These are the activations of a small neural network, seen along a few directions. Each row is one input.
In each table, some parts of the input vary, and every possible input appears once, in random order.
A made-up example of a description, with smaller parts first: one of 8 places around a ring, together with either a single point or (one of 2 separate values, together with one of 4 places along a line) or one of 9 places around a ring.
Shared parts are said once, and a part with two or three values counts as separate values.
In the rows, zero is written as 128.

Other details of the inputs shift rows strongly along two fixed directions, in all tables alike. That doesn't count.

Rows:
r1: [120 113 146 128 156 128 141 120 148 118 109 152 162 123 116 154]
r2: [149 151  75 143  73 119 105 130  92 180 166  81 106 115 173  44]
r3: [122 110 153 110 139 130 146 121 143 117 111 149 144 132  93 173]
r4: [182 127 174 151  57 126  82 145 146 116 133 155  72 136 104 177]
r5: [130 119 124 129 124 122 150 148 135 121 110 140 130 120 120 122]
r6: [161 176 154 134  63 137  91 145 132 117 157 114  64 146 129 123]
r7: [ 98 104  89 113 176 115 178 129 126 139 108 124 180  99 137 101]
r8: [106 132 106 112 163 124 146 127 121 127 132 112 142 121 136 107]
r9: [ 86 146 124 121 162 131 164 136 125 107 122 109 152 123 156 117]
r10: [129 153 148 126 145 140 107 126 141 109 140 128 105 140 114 132]
r11: [144 117  71 148 114 115 102 122  94 172 148 104 121 116 168  73]
r12: [128 127 101 125 110 144 116 117 100 156 132 109 128 129 145  84]
r13: [127 118  98 134 139 118 123 112 114 157 137 114 151 116 151 100]
r14: [114  90 155 110 153 131 150 137 142 110  95 162 140 128  82 178]
r15: [113 155  95 140 143 140 104 104 100 142 143  91 130 146 175  90]
r16: [ 62 135 113 118 207 132 173 114 122 107 112 114 195 134 166 126]
r17: [128 121  79 132 112 145 112 120  86 170 134  96 126 122 159  59]
r18: [175 140 173 140  47 126 108 165 151 113 129 149  67 131  99 157]
r19: [132 100 182 115 127 141 137 145 152  96  94 173 115 136  73 192]
r20: [125 113  92 141 140 128 121 117 111 154 126 120 150 112 156  88]
r21: [157 122 157 128  80 131 108 131 129 123 133 142  91 144  99 162]
r22: [117 119 179 109 151 122 177 142 178  90  93 168 162 120  84 187]
r23: [138 113 156 122 117 114 147 153 154 106 111 158 120 120  91 169]
r24: [126 101  85 143 147 123 127 125 110 149 117 126 146 113 150  91]
r25: [ 62 124 115 109 218 123 185 110 129 106 110 123 203 126 151 147]
r26: [119 118  97 117 131 133 126 111 100 159 131 109 141 123 140  94]
r27: [113 147 124 126 151 129 118 103 121 127 144 111 136 149 146 135]
r28: [186 157 135 150  21 116  86 148 123 145 162 116  54 133 131 115]
r29: [116 134 107 128 174 127 116 105 124 136 147 113 140 133 134 109]
r30: [148 157 164 130 117 135  95 126 143 108 155 132  89 145 104 155]
r31: [138 114 164 127 135 119 138 121 160 112 120 162 142 127 100 189]
r32: [108 132 104 129 186 137 119 106 125 131 133 117 151 132 139  96]
r33: [131 128 164 119 122 125 159 145 166 100 106 160 137 119  98 167]
r34: [181 147 141 148  22 143  67 140 106 147 151 117  48 151 129 114]
r35: [139  98 158 130 138 117 133 136 154 111 112 165 128 125  93 186]
r36: [ 96 149 101 124 147 122 149 126 106 130 144  90 142 121 169  95]
Description of these inputs: one of 2 separate values, together with either one of 6 places around a ring or (one of 3 separate values, together with one of 4 places along a line).
Q: Changing only the choice among 2 separate values turns r35 into r4. The same change can be made to r11. Which row results?
A: r24
Q: Which other rows does r26 become when the choice among 3 separate values takes its other values? List them by row number.
A: r2, r13
Q: Which other rows does r5 become when the choice among 3 separate values takes its other values? List them by row number.
A: r24, r34
Q: Which other rows does r9 become when the place on the ring of 6 takes its other values? List them by row number.
A: r6, r10, r15, r16, r32

Rows:
r37: [147 187 204 121  70 120 108 112 149  96 170 123  91 168 113 206]
r38: [136 164  68 161 141 113  90  97 102 170 184  79 136 120 191  51]
r39: [ 68 116 129  94 229 132 171 120 132  90 105 133 166 142 107 156]
r40: [ 94 127 127 129 223 102 175 127 165  92 120 149 185 109 126 156]
r41: [102 163  80 128 128 114 140 127  89 144 162  73 130 127 187  78]
r42: [181 123 190 132  10 119  99 124 132 138 143 147  86 138 100 208]
r43: [ 68 120 147  75 243 152 186 127 164  83  89 153 183 129  71 146]
r44: [151 193 199 125  66 117 135 175 172  74 152 132  71 135 106 163]
r45: [187 128 190 154  94 148  40 106 152 120 144 163  70 160  77 186]
r46: [148 140  62 165 112  95 105 125 108 168 159  97 126 103 192  62]
r47: [ 74  83 115  98 230 151 186 154 137  98  69 150 167 109  93 108]
r48: [186 101 183 146  86 129  83 116 165 121 120 187 101 145  69 203]
r49: [ 66 110 156  79 242 142 165  95 150  88 102 151 187 151  79 189]
r50: [141 109  73 127  91 149 122 140  88 175 120 109 113 118 140  39]
r51: [125 125  70 123 127 166  98 132  80 172 129  90 105 128 144  21]
r52: [175 125 192 119  34 122 137 160 166 114 116 167  96 113  78 182]
r53: [130 107  58 139  80 111 132 135  68 184 139  88 126 102 187  64]
r54: [ 79 113 113 109 196 111 220 161 153 101  84 139 193  88 129 117]
r55: [148 158  71 155 136 138  46  91  90 177 184  82 100 136 169  47]
r56: [154 155 183 129  51 104 132 143 149 101 141 140  90 146 120 207]
r57: [105  88 110 115 147 115 204 167 138 125  86 145 169  80 124 112]
r58: [168 201 208 122  49 127 115 148 173  86 164 130  67 152  95 172]
r59: [ 72  61 116  94 224 135 224 162 147  99  47 169 198  95  89 125]
r60: [139 114  58 159 148 136  73 122  86 171 144 101 103 121 165  43]
r61: [134  97  66 129  96 143 100 103  63 194 134  95 126 134 160  67]
r62: [198 159 190 161  51 104  79 114 175 122 160 158  93 137 113 203]
r63: [156 108 188 122  70 133 118 147 142 105 109 166  86 153  78 207]
r64: [120 113  67 128 128 157  77  95  57 185 146  80 111 146 162  55]
r65: [ 38 133 142 118 221 141 202 114 136  79  83 128 219 135 176 163]
r66: [161 102  56 163  93 107  92 106  89 202 151 105 138  95 177  58]
r67: [158 154 197 126  54 117 119 115 152 112 142 144 109 156 106 223]
r68: [ 92  53 114 123 225  94 205 134 165 115  69 182 222  82 109 164]
r69: [130 150  73 130  97 121 141 135 104 168 140  85 136 108 175  40]
r70: [148 125 193 122  91 149  93 139 137  97 123 153  65 167  78 202]
r71: [177 169 177 149 100 128  62 130 157  99 167 138  54 149 105 167]
r72: [ 38 129 169 109 234 152 193  82 148  78  80 147 247 153 150 204]
r73: [123 166  71 128 122 148 105 151  89 147 157  70  82 120 162  14]
r74: [148  95  58 157 125 121  94 131  95 176 130 117 119 112 161  56]
Q: Changing only one part turns r73 into r43. The same change can be made to r59. Which row results?
A: r50
Q: Describe the family of inputs behind these rows.
A: one of 2 separate values, together with either a single point or (one of 3 separate values, together with one of 6 places around a ring)
Q: A walk changes only the place on the ring of 6. It starts at r37 and steps to r49. List the rest of the walk in order.
A: r64, r61, r42, r67
Q: Which other rows does r48 become when the choice among 2 separate values takes its other values? List them by row number.
A: r74
Q: Which other rows does r54 become when the choice among 2 separate values takes its other values? List them by row number.
A: r69

Rows:
r75: [103 101 147 102 169 113 190 137 155 102  95 158 172 113  97 177]
r76: [180 149 187 140  42 137  77 154 142 106 147 145  43 151  96 169]
r77: [115 104 150 116 170 130 160 146 160  98  89 164 148 123  87 157]
r78: [107  99 132 118 181 129 162 145 151 105  92 159 157 114 103 141]
r79: [176 169 192 136  10 135 100 150 139 114 148 128  57 147 111 166]
r80: [100 106 151 111 160 118 196 149 157  94  85 161 173 112 106 164]
r81: [184 160 182 135  31 150  73 145 132 118 150 130  42 159  95 154]
r82: [163 153  56 156  55 141  43  96  53 210 188  59  81 138 195  28]
r83: [156 246 218 139  65 133  68 109 159  77 206 100  53 189 132 196]
r84: [113  93 139 109 190 124 166 134 159 106  94 167 163 116  79 155]
r85: [181 152 179 131  42 144  72 133 137 128 152 134  50 154  88 156]
r86: [100 105 150 113 178 143 145 110 137 109  98 150 164 140 108 171]
r87: [114  97 147 120 189 122 148 110 158 112 102 165 172 125  95 182]
r88: [104 107 148 118 159 113 189 150 158  99  91 157 174 104 114 157]
r89: [ 82 106  18 114 168 126 163 117  66 191 126  71 181 101 189   8]
r90: [111 104 143 103 165 112 189 138 160 108  96 160 175 107  97 163]
r91: [ 85  97  22 143 198 125 138 109  75 181 119  89 189 100 202  25]
r92: [187 155 184 154  34 131  71 128 141 117 153 143  61 158 113 179]
r93: [ 48 190  57 121 225 139 142  93  86 133 162  45 176 138 224  40]
r94: [108  93 146 107 189 127 158 133 156 103  97 164 151 125  80 168]
r95: [ 89  99  17 126 183 111 173 124  84 183 121  87 194  80 192  15]
r96: [154 154  56 156  37 125  87 142  58 188 172  60  77 115 208  18]
r97: [ 97  96 149 118 190 128 152 118 145 101  94 159 168 135 111 185]
r98: [116  99 148 126 186 117 146 111 161 113 109 164 174 118 103 180]
r99: [164 144  47 165  65 129  47 103  55 205 187  64  80 131 199  28]
r100: [193 150 165 149  45 126  75 144 147 126 156 142  54 134 102 147]
Q: Changing only one part turns r87 into r92. The same change can be made to r99. Which row results?
A: r97
Q: Describe the family of inputs behind these rows.
A: one of 2 separate values, together with either a single point or (one of 3 separate values, together with one of 4 places along a line)
Q: Which other rows does r76 become when the choice among 3 separate values takes its other values? List them by row number.
A: r96, r97
Q: Which other rows does r78 become when the choice among 2 separate values takes its other values? List them by row number.
A: r100
Q: A walk changes only the place on the line of 4. It starts at r88 and steps to r80. List the rest of the walk in order.
A: r96, r79
